Q420: [ 41 -32   2 -32 -16  19 -20]
Q789: [  0 -11   2 -22 -81  -3   4]
Q770: [-23  -4   6  18  -1 -28 -39]
Q11: [  2 -22 -49  20  30   2  26]
Q253: [ 18 -13  18  18 -13 -13 -20]
all Q420: [19] -> 6
size: [  2 -22 -49  20  30   2] -> 6
all Q253: [18] -> 1 3 4

Q350: [-3 12 39 67]
Q846: [-29  -6 -17  39]
Q843: [-18  -5  40  48]
Q144: [-5  5 27 26]
Q929: [  3 -26  -1 -11]
Q340: [-2 -4 -2 -2]
Q279: [-5  5 12 26]
Q489: [35  0 10  3]
Q923: [-23 -12 -15  31]
all Q489: [3] -> 4
all Q340: [-2] -> 1 3 4
size: [-5  5 12] -> 3
size: [-3 12 39] -> 3
all Q144: [26] -> 4
size: [-29  -6 -17  39] -> 4

Q264: [ -8  35 -62   6]
Q498: [ -3  12  -7 -69]
Q49: [ 12  41 -40 -39]
Q43: [-20  24 -62  23]
Q780: [ -3   7   0 -70]
Q958: [1 1 1 1]
Q287: [  3   3  16 -67]
Q299: [ -3   7   2 -70]
Q723: [  3  14  -2 -68]
Q125: [-55 -27 -29  21]
Q484: [-21   6 -26 -63]
all Q498: [-7] -> 3
size: [-20  24 -62] -> 3
size: [-3] -> 1
size: [1 1] -> 2
size: [-3  7  0] -> 3
all Q958: [1] -> 1 2 3 4

Q791: [ 16   8  33 -34  -9  33  57]
Q661: [-13  -7 -12 -13   3 -23 -18]
Q343: [-13  -6 -29  75   6 -11 -40]
Q325: [ 13  -9 -12 -13   2 -10   4]
Q416: [-10   0  -6 -20  -5  -3   7]
Q675: [-22  15  23 -17 -17  42  46]
Q176: [-12  15 -12 -13  45 -10 -16]
Q742: [ 18 -16  44 -36 -16  44  72]
Q922: [ 31   6  28 -45  -8  25  57]
all Q176: [-16] -> 7
all Q742: [44] -> 3 6
all Q661: [-13] -> 1 4
all Q791: [16] -> 1
size: [ 13  -9 -12 -13   2] -> 5
size: [-10   0  -6 -20  -5  -3   7] -> 7

Q733: [27 57 22 51]
Q513: [-62 -34 -21 -25]
Q864: [-50 -48 -46  -7]
Q848: [-1 40 22 71]
Q337: [-55 -55 -55 -55]
Q286: [ 4 49 -3 68]
Q663: [-44   1 -37  61]
Q566: [-62 -34 -21  38]
Q758: [-16 -56  10 -58]
Q870: [ 5 37 43 43]
Q408: [-56 -32 -43 -56]
Q508: [-32 -31  67  24]
all Q870: [43] -> 3 4
size: [ 5 37] -> 2
all Q337: [-55] -> 1 2 3 4

Q196: [7 7 7 7]
Q738: [-34  68   7 -13]
Q86: [ 4 21 72  6]
all Q86: [21] -> 2
all Q196: [7] -> 1 2 3 4
size: [7 7 7] -> 3
size: [ 4 21] -> 2
size: [-34  68   7] -> 3
size: [7 7 7 7] -> 4

Q129: [ 22 -21  15   9]
Q973: [-59 -16 -14  25]
Q437: [ 20 -61 -30 -41]
Q905: [ 36 -33  38  34]
Q921: [-32   6   6 -32]
Q146: [-10 -20  -4 -31]
Q163: [-18 -12  10  16]
Q721: [-35  10  41 -20]
Q165: [10 -3 -3 -2]
Q626: [ 14  21 -18  38]
Q890: [ 18  28 -18  17]
all Q165: [-3] -> 2 3
all Q129: [-21] -> 2
all Q921: [-32] -> 1 4

Q935: [ -8  16 -11  -5  54  -8 -16   0  -8 -42 -14  -8  -5 -42   7 -27  16]
Q524: [ 34   7  42  12 -23 -20  14  24  18  11 -27   6   6 -13  -6  70   7]
Q71: [  0  -9  -7  -6  14   4  19 -43  26   4  23 -10  27  -7  33  11  50]
Q220: [  0   7  42  12 -23 -20  14  24  -1  11 -27   6   6 -13 -17  50 -23]
Q118: [-35 -25 -19  38  -6  17   8   8   6  -8 -17   6   1  -8  18 -45  37]
Q572: [-23 -32  13  38 -46 -11   9   2  19  17   6  11  19  -5  11  26  32]
Q869: [ 29   4  10 -19   6 -20   4  -6  26  14  11 -11  16 -12  -6  70   7]
Q796: [-27   9   0  28   9  19  28   9   9   1 -20   0   5   0   0   9  25]
Q941: [-18  37  29 -43   1  10   1  14 -43 -18 -13  -1 -18 -43 -43  -9 -18]
all Q796: [0] -> 3 12 14 15
all Q935: [-8] -> 1 6 9 12
all Q941: [-43] -> 4 9 14 15
size: [-27   9   0] -> 3
all Q118: [37] -> 17
size: [ -8  16 -11  -5  54  -8 -16   0  -8 -42] -> 10
size: [-27   9   0  28   9  19  28   9] -> 8

Q218: [ 63  41 -32  -3   5 -37  40]
Q232: [-58 -10  -3  48 -65   5  27]
Q644: [ 38  24 -36  31   8 -73 -24]
Q752: [-60  31  11 -23   9  79  26]
Q943: [-23   0   7 -11 -68 -11  35]
Q39: [ 41 -47  21  17 -56 -31 -31]
Q333: [ 75 -38  19 -30 -51 -12  40]
Q830: [-53  35 -34  59   6 -37 -30]
Q833: [ 64  41 -22 -27   9 -16  42]
Q309: [-19 -47  19  41 -43 -27 -34]
Q707: [  8  18 -27  61 -40 -61 -23]
Q631: [ 20 -43   7  48 -67 -45 -25]
size: [ 63  41 -32  -3   5 -37] -> 6
size: [ 64  41 -22] -> 3
all Q943: [-11] -> 4 6
size: [ 20 -43   7] -> 3

Q709: [ -8  43 -42  44  22]
Q762: [-24 -20   0 -26  15]
Q911: [ 24  32  40 -37 -45]
Q338: [ 17 -22 -31  67  28]
Q581: [-21   3  33 -56 -21]
Q314: [-27 -27 -27  10  35]
Q256: [ 38  36  29 -56 -34]
Q671: [-10  44 -44  55  31]
Q475: [  1 -27  40 -27 -19]
Q991: [ 31 -21  49 -33 -45]
Q102: [18 18 21 18 39]
Q971: [  0  40  19 -30 -31]
size: [ 17 -22 -31  67  28] -> 5
all Q314: [-27] -> 1 2 3
size: [1] -> 1
all Q102: [39] -> 5
all Q102: [18] -> 1 2 4
all Q475: [1] -> 1

Q334: [ 21 -15 -47 -22 -10]
Q17: [ 21 -36  23  18  36]
Q799: [ 25  13  -6  -8 -17]
Q702: [  0  25 -27  -7 -13]
Q173: [ 14  14 -29 -19  34]
Q362: [ 19  -6  33 -11 -60]
Q931: [ 10  10 -10  29  -9]
all Q362: [-6] -> 2
all Q931: [-9] -> 5

Q460: [ -1   5  -8   5  12  -7 -29  -7  20  -7   2   7  42   8 -11 -17   5   7
 -12 -13   8 -13 -18  -4   6   7   5   9   2 -11   4  -3 -23  46   2   1
 -19   5   2  13  14 -13  35  -4 -24]
Q759: [ 30  19 -29  -4  14  13 -22  10  -5  -5 -19   4  20  -5   2  -1  20  14
 -13 -11   8 -27 -13  31 -17  31 -19 -15   0 -24   9   5 -31  46   7 -25
 -28 -22  20   0  -1 -29  21  -1 -37]
Q817: [-33   6  -3   0  17 -17 -26  -1  21 -12  17  13  30   3 -14 -25 -10  19
  -8  10  -1 -16 -11 -27  11  20  -3  13   2  -7  19 -16 -18  16  -1  17
  -8  22  -6   6   6 -19  58  10  -5]
Q467: [ -1  32   7  -3 -13  -7  30  -3 -13   4 -17 -14 -25 -13  14  -8  -8  20
 -12  -5 -18  -8   0  12 -41  27 -21 -14   1  13  25   9 -10 -33  -9   4
   7 -13   4 -19  -1 -10   1  -8  17]
Q785: [-39   6   6 -13  11 -13   2   5   2   1  22  12 -24 -11   0  -9 -17  11
  16  33 -21  10  16 -35  16  -2  24   7  -8  10   7 -12  14 -52  -4  19
  21  18 -16  -9 -21   2  15  15  37]
Q812: [-21   7   2 -19  12  -7   7   3  -4  10  12  11 -36 -19   9   1 -10   7
  23  28 -29 -14  21 -23  12 -14  33   2 -16  12  -4   0  16 -61  -3  11
  24   9 -14 -13 -30   8  -7  11  43]
size: [ -1  32   7  -3 -13  -7  30  -3 -13   4 -17 -14 -25 -13  14  -8  -8  20
 -12  -5 -18  -8   0  12 -41  27 -21 -14   1  13  25   9 -10 -33  -9   4
   7] -> 37
size: [ 30  19 -29  -4  14  13 -22  10  -5  -5 -19   4  20  -5   2  -1  20  14] -> 18
size: [ -1   5  -8   5  12  -7 -29  -7  20  -7   2   7  42   8 -11 -17   5   7
 -12 -13   8 -13 -18  -4   6   7   5   9   2 -11   4  -3 -23  46   2   1
 -19   5   2  13  14 -13  35  -4 -24] -> 45
all Q467: [-13] -> 5 9 14 38
all Q460: [5] -> 2 4 17 27 38
size: [-1  5 -8  5 12 -7] -> 6

Q577: [ 18 -38  43  -9 -43  36  20  20  55]
Q48: [ 35  35 -41  58  32   7  58  58   7]
Q96: [ 18 -38  43  -9 -43 -39  20  11  55]
size: [ 35  35 -41  58  32] -> 5
all Q48: [35] -> 1 2

Q914: [-16  -3  -4 -19  18  -4 -12  15   0  30  -2  11  -6   3   1 -14  -9   9
  14  31 -24 -22  -3   1  29  -5   0  18  -5  14   4  -7 -23   7   5  11
   1   4   7   3   5 -10 -20   7  27]
Q97: [  5  18 -20 -32  32 -10  12  15  12  70 -16  37  12  -1 -14 -20  18  26
  -6  15  -9  -8 -17  15 -30  16  -8 -11   3  -5  20 -17 -13   9  26  12
  -6 -22 -19 -15  18 -28 -29  21  29]
Q263: [-17  18 -21 -19  29  -6  -8   7  -3  38  -5  25  10  -8 -14 -11  -1  20
 -10   9 -44  -4 -15   0   5  15  -9   6 -29   5  17 -20 -20  10   9   4
 -12  11  -9 -13   2 -14  -7   8   6]
Q989: [ -3   2 -30  12  43 -13  -1 -11  11  25  11   8  -6 -13   4  -7 -13   9
  12   1 -29 -27 -13   4  -5  -5   7  -9  10  24  15  -7 -15  12   2  -1
 -14  -7   8   1   0 -26 -29   1  23]
Q761: [ -3  17 -21 -24  23  -9   0  13   5  59  -8  22   3  -3  -2 -16   7  17
   7  27 -20 -13  -9  12  -3   9   1   1   7  -2  12 -19 -15  11  21  15
  -6 -18  -6  -4  16 -24 -27  17  39]
Q405: [-20   4 -21 -31  11   3 -14  17 -11  45 -11  10  -4  -6  -7 -22   9  16
   7  24 -35 -15 -13   5  12   5  -2  10 -21   3  12 -17 -14  15  16  13
   2   7  -2   5   7 -10 -20  14  35]
Q757: [ 14  -3   5  -5  33 -12   8  -1  24  47   2  29  12   1  -3  -5 -20  13
  17  19  -2 -22  -6   5  -2 -10   3   2  19  12   7   2 -25  -3  21  -8
 -15  -4   4   3   5 -19 -11  11  29]
Q295: [ -1   4 -14 -16   6   0 -14   2   6  22   8  10 -11   8   8 -19 -11 -10
  15  32  -1 -14   2   5  23 -10  12   5  13   5   7 -12 -18  18  20  22
  -3  -2   7  12   8  -1 -21  13  43]
Q131: [-17  18 -21 -19  29  -6  -8   7  -3  38  -5  25  10  -8 -14 -11  -1  20
 -10   9 -44  -4 -15   0   5  15  -9   6 -29   5  17 -20 -20  -3  20   3
  -3   8   8   8   4  -1 -14  11  32]
size: [-16  -3  -4 -19] -> 4
size: [  5  18 -20 -32  32 -10  12  15  12  70] -> 10

Q250: [-12 -47 -22  15]
Q122: [  4 -53 -63  28]
Q62: [-3 26 33 -1]
Q270: [-26  20  -1   7]
Q427: [-21 -12  12  -6]
Q170: [-3 26 34 -1]
Q640: [-22 -22 -22 -22]
Q679: [ 10  34 -11  14]
Q373: [ 19  -3 -60  13]
all Q640: [-22] -> 1 2 3 4
size: [-26  20  -1   7] -> 4

Q855: [ -7 -46  -4 -23 -25  18 -51   2  41  -2  21 -19  19  33   5  10 -26  -8
  18 -61]
Q797: [ 22  28  -5 -20  21  -5 -24  13 -19  -7  32  -4 -23   0  45   9 -31 -34
 -23 -31]
Q804: [-10 -33  -5 -14   4   7 -55 -15 -40 -32  33 -19  19  32   5  10 -26  23
 -20  14]
Q775: [ -7 -46  -4 -23 -25  18 -51   2  41  -2  21  33  37  51 -18 -36  33 -25
  50   0]
Q185: [ -7 -46  -4 -23 -25  18 -51   2  41  -2  21  33  37  51 -18 -36 -20  29
  50 -26]
size: [ -7 -46] -> 2
all Q804: [-20] -> 19
size: [ -7 -46  -4 -23 -25  18 -51   2  41  -2  21  33  37  51 -18 -36 -20  29] -> 18
all Q775: [33] -> 12 17
size: [ -7 -46  -4 -23 -25  18 -51   2  41  -2  21  33  37  51 -18 -36  33 -25
  50] -> 19
size: [ -7 -46  -4] -> 3

